Each row below holds a small network's activations on one input, seen along a few directions.
Each table varies a few parts of the input and shows all the possible inputs, shuffled.
A made-up example of a description, with smaller parts first: one of 8 places around a ring, together with either a single point or one of 11 places around a ring or (one of 3 separate values, together with one of 6 places along a line).
Shared parts are said once, and a part with two or three values counts as separate values.
In the rows, zero is written as 128.

Other details of the inputs shift rows strongly along two fixed directions, in all tables alike. That doesn't count.
These rows show it; all are for the same input, with only those details redrawn:
[167  92 139 146 155 171 104  89 167  88 118 144]
[ 84 109 129 137 148 141 101 144  89  72 147 121]
[ 70 109 131 149 151 139  82 138  85  62 153 110]
[ 81 110 129 139 148 140  98 144  87  70 149 118]
[100 118 121  97 132 133 155 177  75  99 137 143]
[ 69 105 133 160 156 142  68 126  91  53 154 104]
[172  87 142 157 159 176  90  73 180  84 117 141]
[ 65 106 133 161 156 141  67 128  89  53 156 103]

Table:
x1: [ 46 133 155 161 154 158  78 125 101  77 154  89]
x2: [ 59 124 120 146 144 149 113 138 115 111 144 101]
x3: [167 146 114  98 106 102 167 148 138 158 119 148]
x4: [114 155 104 110 112  91 150 158  93 142 148 123]
x5: [165 145 108 100 108 102 173 141 136 160 124 148]
x6: [ 97 145 106 113 115  95 143 151  87 143 129 128]
x7: [165 137 121 116 122 123 140 118 145 156 107 142]
x8: [150 124 140 127 143 154 153 154 158 139 125 150]
x9: [157 126 139 130 149 159 154 152 160 139 124 148]
x10: [105 146 114 105 111  96 142 159  91 145 122 130]
x11: [ 79 137 129 155 131 113  72 123  95 109 134  93]
x12: [161 140 111 106 101 105 179 133 135 171 126 147]
x13: [160 136 126  99  98 110 173 154 128 158 115 135]
x14: [112 145 123 109 103 100 150 170  88 140 140 110]
x15: [164 146 110 105 106 112 177 137 126 172 133 142]
x16: [170 120 125 166 143 140  90  57 180 132 112 126]
x17: [105 146 110 106 107  98 147 153  85 152 135 133]
x18: [ 91 145 126 163 130 102  62 120 106 101 164  90]
x19: [112 149 119 106 105  93 143 169  94 137 134 122]
x20: [ 89 144 107 111 103  95 160 156  75 158 130 129]
x21: [172 136 124 100  98 108 162 143 141 159 114 148]
x22: [ 96 139 129 136 121 114  95 136  92 126 132 107]
x23: [ 78 140 131 159 121 101  64 130  96 100 160  89]
x24: [145 122 148  76 149 139 183 152 133 141 123 153]
x25: [158 117 127 161 132 129  91  66 173 133 114 131]
x26: [175 145 112 104 110 111 163 133 138 162 133 145]
x27: [174  85 140 163 164 176  87  65 189  78 110 139]
x28: [156 107 157 136 180 161 115  86 179 107 119 127]
x29: [105 145 123  99 103 103 143 166  82 151 126 129]
x30: [166 145 124  98 105 113 159 152 126 158 125 140]
x31: [171 107 145 170 133 147  82  57 189 127  96 116]
x32: [175 145 120  99 104 107 161 140 142 161 127 150]
x33: [ 81 139 121 173 126 103  73 104 106 109 169  88]
x34: [153 110 148 165 156 162 109 112 190 116 118 139]
x35: [162 141 119 100 112 119 157 138 127 166 112 150]
x36: [103 144 120 104 108 101 142 163  86 144 116 127]
x37: [146 103 160 145 182 157 100  77 184  96 118 123]
x38: [164 109 124  87 130 152 179 154 125 123 114 168]
x39: [ 98 134 128 113 100 104 141 157  86 144 122 119]
x40: [111 157 111 112 113  91 137 165  93 136 146 119]
x41: [ 59 121 119 142 139 143 118 141 117 111 138 108]
x42: [141 107 132 152 148 181 114  87 187 129 122 127]
x43: [165 117 142 155 128 144  99  79 167 136 103 116]
x44: [ 63 133 134 153 154 128 109 174 104  97 149 109]
x45: [160 128 133 104 101 125 159 134 130 166 105 141]
x46: [127 118 118  96 118 151 187 151 148 159 113 154]
x47: [164 117 138 147 124 134  96  83 170 136 102 133]
x48: [149 138 113 105 106 116 173 128 120 178 116 148]
x49: [157  98 129 109 133 147 154 131 144 108 110 164]
x50: [153 129 115 127 119 123 150 103 143 162 106 140]
x51: [116 151 118 107 108  97 143 168  92 139 138 119]
x52: [179 119 142 153 122 139 102  88 172 132 124 115]
x53: [170 126 126 162 130 125  90  70 179 128 137 124]
x54: [ 39 130 153 167 156 152  75 119 109  70 145  89]
x55: [164 128 134 112 108 131 151 128 131 162 106 134]
x56: [ 93 117 118  98 131 123 159 178  80  97 129 143]
x57: [171 137 122 119 110 109 139 122 156 149 123 143]
x58: [168 139 113 128 117 117 153 109 149 159 128 133]
x59: [102 147 106 114 113 105 158 148  83 159 129 124]
x60: [ 68 142 146 104 127 145 155 170  87 117 140 125]
x61: [168 124 126 159 127 120  96  75 179 128 131 127]
x62: [ 69 139 126 158 128 104  64 121  92 107 149  97]
x63: [133 119 120 100 121 160 179 144 151 159 118 150]
x64: [ 56 133 151 138 139 149 115 141 104  95 139 110]
x65: [ 65 142 115 158 128 107  90 121  76 124 152  94]
x66: [177  82 144 160 157 176  86  63 194  83 114 146]
x67: [ 67 137 125 159 127 100  67 122  95 106 143  99]
x68: [166 139 113 102 113 119 164 129 129 170 114 152]
x69: [164 118 152  94 161 152 164 126 153 134 120 147]
x70: [161 136 115 131 118 114 148 108 152 153 126 133]
x71: [151 128 135 130 151 155 156 155 158 138 119 145]
x72: [169 114 145 166 122 136  82  74 179 122 128 111]
x73: [144 118 159 151 156 187 114  81 184 110 111 127]
x74: [151 117 149  78 148 136 186 148 142 140 114 156]
x75: [112 140 125 107  94  95 153 171  91 142 137 118]
Q: What do these inputs look like to the network?
A: one of 5 places around a ring, together with either one of 5 separate values or (one of 2 separate values, together with one of 5 places along a line)
Q: The inputs of x49 and x66 match in every part but the place on the ring of 5. If x67 is changed in the same way as x49 into x66, which row does it become?
A: x62
Q: Change only the choice among 5 separate values in x64. List by row number the other rows that result.
A: x34, x46, x49, x74
Q: Change only the place on the ring of 5 in x6. List by row number the other rows that result.
A: x16, x17, x25, x68
Q: Change only the place on the ring of 5 in x5. List by row number the other rows that result.
A: x4, x26, x53, x61
Q: Change only the choice among 5 separate values in x41. List by row number the other rows that result.
A: x37, x44, x54, x56

Table:
x76: [168 126 101 116 120 105 149 135 122 145 128 153]
x77: [134 117 108 176 139 114  83  86 141 107 131 116]
x78: [ 59 156 129 141 129 110  94 130  78 118 157  88]
x79: [117 128 142 175 124 140  66 100 149 119 119 108]
x80: [237 118 131  97 104 137 163 127 172 174  88 171]
x81: [117 126 114  71 121 136 209 195  85 158 127 149]
x82: [ 67 137 122 166 119 101  69 126  93  81 170  76]
x83: [147 116 137 185 127 148  65  57 197 108 137 103]
x84: [ 91 142  98 132 117 103 142 156  92 141 143 125]
x85: [134 159 139  81 149 110 203 218 127 159 143 141]
x86: [ 58 116 137 151 147 134  95 138  82  83 148  96]
x87: [ 54 134 125 152 138  90  66 120  83  86 143  88]
x88: [152 128 154 176 147 159  80  41 188 139 124 111]
x89: [ 32 131 126 139 145 123  96 168  64  73 160 109]
x90: [194  93 149 124 140 166 147  93 183 128  98 153]
x91: [116 138 114  83 125 141 183 183 101 132 126 156]
x92: [185 128 132 132 112 132 131 118 156 140  95 139]
x93: [160 125 143 162 146 131  69  62 154 109 137 113]
x94: [168  88 158 152 151 166 104  68 181 100 108 132]
x95: [145 118 133 146 134 134  99  77 177 135 106 128]
x96: [120 150 124  93  95 118 181 187  99 181 106 138]
x97: [ 97 131 130  95 127 127 158 181  89 111 135 148]
x98: [165 138 108  91 103 123 215 152 138 197 105 169]
x99: [ 68 124 142 138 143 133  98 142  95  72 146 119]
x100: [100 121 134 162 145 128  79  80 155 129 122 104]
x101: [110 156 122 100 117  97 150 153  75 138 142 120]
x102: [216 116 125  91 137 182 190 119 198 161  95 190]
x103: [186 109 134 157 123 133  82  76 181 112 144 123]
x104: [194 108 126  91 131 165 196 130 161 155  94 162]
x105: [ 83 149 119 115  98 108 152 164  98 144 151 111]
x106: [ 92 142 112  77 110  75 150 187  54 136 138 131]
Q: What do these inputs look like to the network?
A: either a single point or (one of 2 separate values, together with one of 5 places along a line) or (one of 4 places along a line, together with one of 5 separate values)
